Look-ups in named tables: a row name and a column name give one cell, copied from the table.

Mibo =
cols = Fedag, Gepunam, Lopab, Sas, Los
Biseven: [-0.3, 0.0, 0.1, -0.5, -0.1]
Mef: [-0.3, -0.3, -0.4, -0.7, 0.3]
Sud: [0.1, 0.4, 0.3, 0.3, 0.5]
Sem: [-0.2, -0.1, 0.1, -0.4, 0.0]
Gogiv: [0.0, 0.1, 0.2, 0.2, 0.6]
Zezizo: [0.6, 0.1, 0.3, 0.4, -0.1]
Gutale: [0.3, -0.1, 0.9, 0.8, 0.3]
Putuk: [0.2, 0.3, 0.3, 0.6, 0.4]

Los of Gutale: 0.3
Fedag of Sem: -0.2
Fedag of Gogiv: 0.0
Gepunam of Zezizo: 0.1
Los of Zezizo: -0.1
Gepunam of Mef: -0.3
Fedag of Biseven: -0.3
Gepunam of Sem: -0.1
Gepunam of Gogiv: 0.1
Los of Mef: 0.3
Los of Putuk: 0.4
Lopab of Mef: -0.4
Los of Sud: 0.5
Gepunam of Gutale: -0.1
Gepunam of Sud: 0.4
Sas of Zezizo: 0.4
Sas of Gutale: 0.8
Fedag of Gutale: 0.3

Table Vani
	Rom	Torizu	Voguba	Ner	Ropak	Fek	Til	Sarogi
Nifi	74	94	134	117	149	160	146	132
Solur	94	197	2	140	117	127	146	118
Ginan	68	178	79	118	109	143	120	120

What is the Sarogi of Solur in Vani?
118
What is the Ner of Ginan in Vani?
118
What is the Torizu of Solur in Vani?
197
What is the Rom of Solur in Vani?
94
What is the Ropak of Nifi in Vani?
149
What is the Voguba of Nifi in Vani?
134
What is the Torizu of Nifi in Vani?
94
What is the Ner of Nifi in Vani?
117
What is the Rom of Ginan in Vani?
68
What is the Sarogi of Ginan in Vani?
120
What is the Fek of Nifi in Vani?
160
What is the Ner of Solur in Vani?
140
What is the Fek of Solur in Vani?
127
What is the Til of Nifi in Vani?
146
What is the Voguba of Solur in Vani?
2
What is the Sarogi of Nifi in Vani?
132
What is the Rom of Nifi in Vani?
74
What is the Til of Ginan in Vani?
120

Lam.tsv
	Rur	Muvem
Lamokid	187	215
Pabub	30	196
Vezuruf	193	22
Fam	147	140
Risedor	79	67
Bep	42	153
Nitu	164	204
Zomasip	92	188
Dotedi	164	155
Piduzi	146	110
Ref	119	96
Vivuvat	139	149
Pesolun	57	140
Mabe	141	113

Rur of Nitu: 164
Rur of Dotedi: 164
Muvem of Fam: 140
Rur of Bep: 42
Rur of Pabub: 30
Rur of Vivuvat: 139
Muvem of Pabub: 196
Rur of Zomasip: 92
Muvem of Pesolun: 140
Muvem of Nitu: 204
Muvem of Dotedi: 155
Muvem of Vivuvat: 149
Muvem of Piduzi: 110
Rur of Risedor: 79
Muvem of Ref: 96
Muvem of Zomasip: 188
Muvem of Bep: 153
Rur of Mabe: 141
Muvem of Lamokid: 215
Row with the largest Muvem: Lamokid

Zamafom:
,Tipeb,Guvasu,Vud,Begi,Rubatig,Fozavaf,Dubele
Dasi,38,41,43,38,56,62,50
Vul,37,27,36,67,59,60,39
Tuzaz,59,66,69,59,51,16,48
Duk,57,64,76,38,38,18,14
Bamipem,42,44,54,50,56,54,59
Gez,72,74,61,50,51,38,71
Mil,40,45,59,42,53,55,46
Zer,50,49,50,39,51,66,48
Tuze,18,23,41,26,55,74,32

What is the Vud of Dasi in Zamafom? 43
What is the Vud of Vul in Zamafom? 36
What is the Dubele of Bamipem in Zamafom? 59
What is the Dubele of Vul in Zamafom? 39
What is the Tipeb of Bamipem in Zamafom? 42
What is the Begi of Tuzaz in Zamafom? 59
What is the Rubatig of Tuzaz in Zamafom? 51
What is the Rubatig of Tuze in Zamafom? 55
What is the Tipeb of Zer in Zamafom? 50
What is the Rubatig of Bamipem in Zamafom? 56
What is the Tipeb of Vul in Zamafom? 37
Row with the largest Guvasu: Gez

Fotodad:
cols = Pil, Letoves, Megi, Rure, Piv
Buser: [0.6, 0.7, 0.4, 0.8, 0.8]
Kavera: [0.4, 0.2, 0.6, 0.4, 0.4]
Sidez: [0.2, 0.4, 0.7, 0.5, 0.5]
Raligak: [0.9, 0.7, 0.6, 0.6, 0.4]

Piv of Kavera = 0.4
Megi of Sidez = 0.7
Letoves of Raligak = 0.7
Pil of Kavera = 0.4
Pil of Buser = 0.6
Pil of Sidez = 0.2
Megi of Buser = 0.4
Pil of Raligak = 0.9
Letoves of Buser = 0.7
Piv of Sidez = 0.5
Rure of Sidez = 0.5
Megi of Kavera = 0.6

